These are the activations of a small neural network, seen along a few directions. Each row is one input.
Each table varies a few parts of the input and shows all the possible inputs, shuffled.
Descriptions start from the smaller parts, as in this example, which fits no table here: values(2) and (point or line(9) or (line(6) and ring(8))).
Shared parts are said once, and a part with two or three values counts as separate values.
(in the rows, 128 means zero)

Other details of the inputs shift rows strongly along two fixed directions, in all tables alike. That doesn't count.

Rows:
row 1: [151 163 155 137 135 132 117 118 112 154 113 144 129  99]
row 2: [ 93  80  87  99 141 116  97 150 147 142 130 116 124 123]
row 3: [154 160 160 141 136 119 111 115 113 150 118 140 122 101]
row 4: [134 155 149 147 110 128 100 110 108 131 113 137 150 101]
row 5: [141  77  94 119 124 164 212 126 135  67 171  86 142 203]
row 6: [110  96  98  90 150 111 107 146 165 166 133 106 124 142]
row 7: [104  80  99  88 153 110 119 145 157 169 123 110 132 134]
row 8: [125  93  94 120 120 178 220 130 132  64 160 102 103 210]
row 9: [ 99 100  90  91 155 120 112 151 150 157 121 125  96 130]
row 10: [ 89  82  80 108 136 121  98 148 150 136 129 126 112 130]
row 11: [ 88  79  91 107 141 112  99 140 153 136 119 126 106 139]
row 12: [157 162 150 143 131 129 112 122 110 148 128 139 128  94]
row 13: [102  75 101  94 150 103 108 137 156 150 126 112 128 138]
row 14: [146 175 145 142 120 126 107 114 111 140 116 142 121 100]
row 15: [136 197 172 154 112 100 120 143 120 116 119 160 160 103]
row 16: [113  91  97  95 154 114 111 151 159 163 140 107 121 127]
row 17: [186 153 157 164  97 171 221  92  98  69 157 101 165 184]
row 18: [131 152 157 154 113 129 104 108 111 124 111 152 116 101]
row 19: [139 189 171 157 117 103 123 149 116 113 125 161 154  87]
row 20: [152 146 153 143 123 118 113 116 113 154 125 130 152  90]
row 21: [108  90 103  89 158 118 120 146 159 168 128 113 122 135]
row 22: [ 92  75  98  99 144 108 100 143 149 141 122 116 118 136]
row 23: [135 170 146 145 109 129 102 112 112 135 117 147 119  99]
row 24: [126 153 151 149 112 141 108 114 111 132 107 155 122  96]
row 25: [ 86 104 113  98 154  78 118 180 167 128 129 135 123 142]
row 26: [149 169 145 147 123 129 109 119 107 139 123 144 116  86]
row 27: [134  78 101 113 128 168 218 124 133  74 159  90 143 209]
row 28: [144 153 151 140 115 120 104 107 113 142 116 133 160 102]
row 29: [ 92  79  90  95 143 120 106 147 149 144 113 121 124 131]
row 30: [161 148 151 178  93 192 216  94  84  47 145 126 144 179]
row 31: [186 142 167 167 107 164 222  91  94  69 155 104 156 179]
row 32: [133 156 147 155 107 138 104 115 109 125 122 151 122  91]
row 33: [133 158 155 147 119 124 108 111 110 132 117 149 109  99]
row 34: [145 163 155 146 130 121 110 114 109 140 115 143 111  98]
row 35: [124 107 112 124 126 149 240 168 142  47 163 112 139 222]
row 36: [156 169 152 138 124 127 111 116 115 148 122 136 132 108]
row 37: [ 88  90  82 105 132 118  96 143 153 138 122 123 117 143]
row 38: [ 87  93  85  98 130 120  94 144 160 140 123 126 105 138]
row 39: [152 155 167 144 134 118 114 110 119 153 119 131 136 101]
row 40: [138 164 147 151 113 135 109 115 110 130 125 149 115  87]
Description of these inputs: values(4) and (point or ring(9)).
Changing only the values(4) part turns row 8 into row 23. The same change can be made to row 21. Which row results? -> row 6
Changing only the values(4) part turns row 12 into row 3. The same change can be made to row 40. Which row results? -> row 33
Which other rows does row 7 become when the values(4) part takes its other values? List them by row number. -> row 17, row 20, row 31
Which other rows does row 18 become when the values(4) part takes its other values? List them by row number. -> row 24, row 32, row 38

Rows:
row 41: [157 179 181 169  84 127 130 102 102 104 121 135 189 114]
row 42: [151 169 188 182 117 151 148 115  88  95 107 168 123  97]
row 43: [ 90 124 143 126 128  88  78 126 133 143  90 150 150  91]
row 44: [ 95  14  55  89 138 153 105  81 132 152 132  80  77 178]
row 45: [138 167 179 184 100 129 135  99  87  78 107 166 151 105]
row 46: [106  73 101  94 166 113 154 159 160 133 143 113  76 160]
row 47: [121  94 100 126 114 145  28  61 122 187 116 115 109  84]
row 48: [102 136 130 111 137 118  95 145 131 168 103 152 150  70]
row 49: [161 120 155 136 135 154 213 117 121  94 134 116 151 190]
row 50: [115  88  67  92 147 115 140 174 161 126 171  97  97 152]
row 51: [ 92  76  60 102 139 133 131 184 155 108 154 113 110 151]
row 52: [177 133 168 176 103 197 130  34  59 151  98 125 105 101]
row 53: [113  82  88  93 141  99 128 154 174 129 167  93 111 172]
row 54: [123 140 154 122 153  75  79 123 139 169 106 128 135 106]
row 55: [109 137 126 121 144 123  85 159 125 153 111 159 111  65]
row 56: [114  73 105  89 170 109 157 153 169 148 142 108  91 169]
row 57: [104  81  85  97 137 103 124 162 166 114 168  97  96 164]
row 58: [109  76 109  89 175 113 155 151 167 153 133 101 113 176]
row 59: [ 98 169 131 123 124  97  68 127 134 145  93 163  85 116]
row 60: [ 93 119  69  79 143 147 144 166 160 130 138 127  71 172]
row 61: [101 136 108 133 122 110  77 154 130 148 115 157 145  70]
row 62: [122 131 151 116 145  77  76 124 137 164  95 139 152 108]
row 63: [153 130 116 138 102 159 201 134 119  80 154 101 177 177]
row 64: [119 136 146 127 144  75  77 132 132 149 116 141  98  90]
row 65: [135 121 118 141 117 179 212 136 110  65 151 131 138 160]
row 66: [140 174 169 186  82 137 125 108  95  81 127 160 163 100]
row 67: [148 177 172 187  88 139 119 117  93  78 132 153 143 100]
row 68: [106 127 148 119 132  81  79 125 135 155  87 140 157 100]
row 69: [102 166 137 120 135 115  86 136 137 165  87 171  77 107]
row 70: [160 136 140 144 115 141 185 118 129  81 170  89 154 193]
row 71: [ 97 125 139 136 136  93  68 140 126 129 100 158 111  88]
row 72: [192 156 132 174  91 202 111  38  77 134 125 113 132  86]
row 73: [144 115 150 139 122 158 216 119 121  85 124 116 157 183]
row 74: [138 126 112 145  98 165 201 134 117  69 157 111 170 168]
row 75: [186 199 170 167 115 133 143 112  98 130 142 124 167 107]
row 76: [117 139 135 104 141 111  96 144 133 180 100 142 157  79]
row 77: [144 167 191 172 110 145 159 102  95 109  97 160 162 102]
row 78: [162 127 147 144 126 129 197 110 123  75 158 103 120 189]
row 79: [168 131 136 123 132 167 214 128 116  97 155 108 158 180]
row 80: [181 194 177 160 123 144 156 116  90 118 142 144 117  86]
row 81: [126 109 137 154 121 167 210 126 114  63 132 140 131 171]
row 82: [117  89  91  77 172 125 155 162 162 155 154  94 121 164]
row 83: [122  86  86  76 167 121 157 163 164 150 161 101  99 156]
row 84: [ 73  67  81  97 121 114 126 156 167 110 144 108 147 166]
row 85: [143 153 124 119 139  91  83 146 140 178 137 130 126  80]
row 86: [135 145 124 114 138  97  79 146 137 180 119 134 165  91]
row 87: [112 185 106 120 117 117  71 148 137 160 114 155  99  97]
row 88: [134 101 101 107 138 170  59  77 112 206  99 115  93  62]
row 89: [124 138 143 118 128  86  66 133 144 166 117 133 164 104]
row 90: [133 165 117 144  88 161 172 123 127  60 156 122 104 203]
Changing only one part turns row 43 into row 74. The same change can be made to row 44. Which row results? -> row 72
Changing only one part turns row 47 into row 88. The same change can be made to row 57. Which row results? -> row 80
What do these inputs look like to the network? -> ring(5) and (point or ring(9))
Which other rows does row 70 become when the ring(9) part takes its other values? List them by row number. -> row 41, row 53, row 57, row 66, row 67, row 84, row 89, row 90
Which other rows does row 76 become when the ring(5) part takes its other values? List them by row number. -> row 41, row 63, row 68, row 73
